Each row below holds a small network's activations on one input, seen along a few directions.
Each table varies a few parts of the input and shows all the possible inputs, shuffled.
A made-up example of a description, with smaller parts first: ring(5) and (point or (values(2) and line(4)) or line(9)).
Shared parts are said once, and a part with two or three values counts as separate values.

Other details of the inputs shift rows strongly along three fixed directions, in all tables alike. That doesn't count.

Rows:
r1: [-14 -10 -19   1 -41  -9 -14 -24  -6  11 -25  -5 -28]
r2: [  2  12  -3  -5  10   4   4   1  27 -11   3   1  10]
r3: [ 7  3 -7 -4 10 15 12 -4 17 -9 10 -2  7]
r4: [-14  -4 -20  -3 -42 -12 -12 -22  -7  16 -24  -2 -30]
r5: [-12   0  -8  -8 -43 -11 -12 -23   1   5 -34  -5 -27]
r6: [ 27   0  75  19  -8  12 -79 -16 -10  51  53  51  -8]
r7: [ -5 -12  25  15  38 -28   9  31 -37  15 -23 -19  -7]
r8: [  3  -9  -9  -4   7  -8   3  -7  15 -19  13  10  10]
r9: [ 11  -1  -9 -10   9   6   4 -10   6 -20   9   5   9]
r10: [  2 -16  30  12  35 -15  11  25 -40  11 -28 -25  -3]
r11: [ -1  15  -7  -5  -1  12   9  13   0 -14  11   7  18]
r12: [  3 -16  25  16  39 -29  13  22 -20  12 -19 -33 -14]
r13: [ -9   9  -3  -7   9   7   3   4  14 -15   1  13  16]
r14: [  1  10 -14   0   7   3   2   8  18  -5  16  -1   8]
r15: [ -9  13 -11   1   1   2   4  15   4 -13  15  10  16]
r16: [ 13  -1 -12  -8   8   8   0  -8   5 -17   6   4  14]
r17: [-12  -6  -6   0   7   3  11   2  11 -13  12  14  14]
r18: [  9  12 -10  -6   5  13   7   6  14  -6  12  -4  11]
r19: [ 12   7 -12 -14   4   4  -1  -1   3 -15  11   2  14]
r20: [ 10   9 -11  -5   9  14  10   0  14  -4   9   0  10]
r21: [  2   7 -15   1  12   3   6   2  19  -3  13   3   8]
r22: [ -9   8 -14  -1   6   5   2  13   5 -11  13  11  13]
r23: [  2  15 -11   2   2  -1   4  10  17  -7  18  -3  11]
r24: [-15   4 -15  -3 -52 -16 -13 -16  -9  12 -19  -9 -26]
r25: [  3 -11  29   8  36 -18  14  28 -42  14 -27 -22  -5]
r26: [ -4   1  -7  -6   9  17  11   0   3 -15   8  10  12]
r27: [-1 -5 -7  2  8  1 11 -2 25 -9 14  2  9]
r28: [ 26  -8  76  23  -4  15 -74 -25  -5  46  51  56 -13]
r29: [ -8  11 -11  -1 -48   2   3  -8  -3  15 -22 -19 -23]
r30: [ -9   0 -14   3  11   9   3   4   7 -12   9  12  15]
r31: [  1   1 -14   5  12   7   3   0  20  -6  12   0  10]
r32: [ -8 -18  28  16  39 -27  11  26 -34   9 -22 -21  -9]
r33: [ -1  10 -10  -8   4  15   7  10   0 -12   9   8  15]
r34: [ -5  -4  -2  -7   5  14  15   0   7 -15   8  11  16]
r35: [ -7   6 -11  -8 -54  -6  -8 -18 -14  10 -23 -11 -22]
r36: [  7  -3  -3  -5   6  12  15  -4  20 -10  10  -1  11]
r37: [ -7 -13  -7  -7 -48  -4  -1 -28  -6   6 -27  -5 -27]
r38: [ -5  -2 -15  -9 -44  -2  -7 -25 -12  14 -28  -5 -27]
r39: [ 13 -14  27  12  36 -16  13  21 -26  14 -26 -37  -6]
Description of these inputs: values(3) and (point or (values(2) and line(6))).
The inputs of r21 and r4 match in every part but the values(3) part. If r14 is changed in the same way as r21 into r4, which row does it become?
> r6
Change only the values(3) part in r37. List by row number the other rows that result.
> r34, r36
Which other rows agree with r15 in the values(3) part? List them by row number.
> r7, r10, r11, r13, r17, r22, r25, r26, r30, r32, r33, r34
Change only the line(6) part in r18. List by row number the other rows that result.
> r3, r20, r29, r36, r39
A walk changes only the line(6) part. It starts at r35 and steps to r19. List the rest of the walk in order.
> r38, r16, r9, r37
